Read these off the array that follows.
1) Which number is the top-right entry?
2) Which number is the entry in the bottom-left corner?
3) Which number is the entry in the top-left corner?
4) Which number is the second largest entry?
5) Which number is the smallest entry in the last row?
6) Which number is the entry directly below the largest entry?
7) Which number is the entry just right of the largest entry?
8) Which number is the smallest entry in the last column?
[[ -7.0 -15.1  11.4  17.3  -6.7  11.1 -19.4  11.1  -6.6]
 [  0.3 -16.8  13.2  12.7  -0.3  10.7 -17.5   5.8   1.0]
 [ -6.6   0.7  -8.7 -20.3   5.8 -16.9   6.3 -18.0   8.3]
 [ -9.1   3.9 -11.6 -20.4   4.1 -19.1  10.8 -17.2   6.5]
 [ -3.5  -1.8  -9.0 -22.9  10.0 -18.3   6.3 -16.1  10.8]
 [ -2.0 -16.3  10.2  13.3  -1.8  11.1 -16.1   9.0   0.0]
 [  0.5  -7.8  -5.7 -21.5  13.5 -17.4   3.2 -18.5  13.9]
 [ -3.5 -15.6  11.6  12.4  -1.1  10.4 -16.3   8.0   0.0]
 [ -2.8 -16.4   9.2  12.2  -3.0  10.3 -17.9   8.0   1.5]
 [  1.1 -17.2   7.2   7.7   4.2   7.5 -14.4  -0.7   3.6]
 [-22.3  16.2 -22.6  -5.1 -22.6 -21.4  12.3   1.5 -22.2]
 [-26.8  20.6 -26.4  -0.9 -27.9 -20.1  13.1   8.2 -23.9]
 [ -7.7 -13.7   9.0  15.3  -8.4  11.9 -18.1  12.2  -4.0]
 [ -2.1 -15.8  10.8  12.6  -2.1  10.3 -18.3   8.9  -0.8]
 [ -2.9 -15.5   7.8  13.0  -2.9  10.2 -18.9   8.6   0.6]
 [ -3.0   0.5  -6.1 -19.3  10.1 -16.9   7.5 -19.7  11.1]]
1) -6.6
2) -3.0
3) -7.0
4) 17.3
5) -19.7
6) -13.7
7) -26.4
8) -23.9

A =
[[7101 5419 7994 7187 7844 4954 3147 7005 5542 5336 3806 4229]
 [4936 5419 8858 5907 6374 4920 4132 8791 5492 6127 4734 4229]]
What is the largest entry in the last row?
Answer: 8858
The entry directly above the largest entry is 7994
The bottom-right entry: 4229
What is the first entry in the row that holds the largest entry?
Answer: 4936
The entry in the top-right corner is 4229
The smallest entry in the first row -> 3147
The 2nd entry on the diagonal from the top-right corner is 4734
What is the fifth entry in reading order?
Answer: 7844
The 4th entry from the end, reading row by row: 5492
The 4th entry, reading row by row is 7187
The first entry, reading row by row: 7101
The second entry on the main diagonal: 5419

M =
-0.8   0.5  -0.8  -0.3   0.5  -0.4
 1.6   0.0   0.7   0.7   0.4   0.5
 0.4  -1.3   1.3   0.0  -1.8   0.4
The entry just left of -0.3: -0.8
The last entry, reading row by row is 0.4
Find the entry in the top-right corner.
A: -0.4
Find the largest entry in the last column.
A: 0.5
Find the entry just right of the largest entry.
A: 0.0
The second largest entry is 1.3
Find the top-left entry.
A: -0.8
The bottom entry of the column that holds the largest entry: 0.4
The third entry from the end, reading row by row: 0.0
Find the 2nd-last entry, reading row by row.
A: -1.8
Find the second entry on the diagonal from the top-right corner.
A: 0.4
Find the 2nd smallest entry.
A: -1.3

x =
[[-22 -21  56  50  51 -43  40  51  46 -33]
 [ 60  67 -30 -33 -34  25 -33 -36 -31  36]]
Counting starts at 0.
The bottom-left entry -> 60
The top entry of the column that holds the smallest entry: -43
What is the entry in row 1 and column 2? -30
The bottom-right entry: 36
The entry just right of 56 -> 50
What is the entry in row 0 and column 1? -21
What is the entry just left of -21? -22
What is the entry just right of the smallest entry? 40

a =
[[ 66 -30  35 -52]
 [ 52 -29  33 -60]
 [-47  52 -28  45]
 [ 47 -13  37 -34]
 [ 52 -37  36 -61]
 [ 48 -30  36 -33]]
Indices start at 0.
Report the entry in row 1 and column 1.
Answer: -29
Report the entry directly above the smallest entry.
Answer: -34
Report the top-left entry.
Answer: 66
The entry just right of 48 is -30
Report the entry just right of 35.
Answer: -52
Report the entry at row 0, column 2.
Answer: 35
Report the entry directly above -29.
Answer: -30
Report the entry just right of -37.
Answer: 36
Report the entry in row 1 and column 2.
Answer: 33
Report the entry at row 1, column 0.
Answer: 52
Report the entry in the bottom-left corner.
Answer: 48
Report the entry directly above -37.
Answer: -13
The entry directly above -13 is 52

X = ((36, 42, -41, -35, -51, 10, 15), (-63, -11, -44, 49, -38, -64, -33), (20, -54, 26, 67, 47, 68, -29), (0, -7, -47, -77, 18, 47, -20), (-67, -77, -17, 7, 11, 36, -46), (47, 49, 42, -30, -60, 44, -37), (-70, -3, 61, -15, 16, 22, -74), (37, 28, -2, -62, 25, 58, 71))
Find the entry just left of 28.
Answer: 37
Find the entry just left of 22.
Answer: 16
The entry just right of -51 is 10
The entry just left of -60 -> -30
The entry just left of -7 -> 0
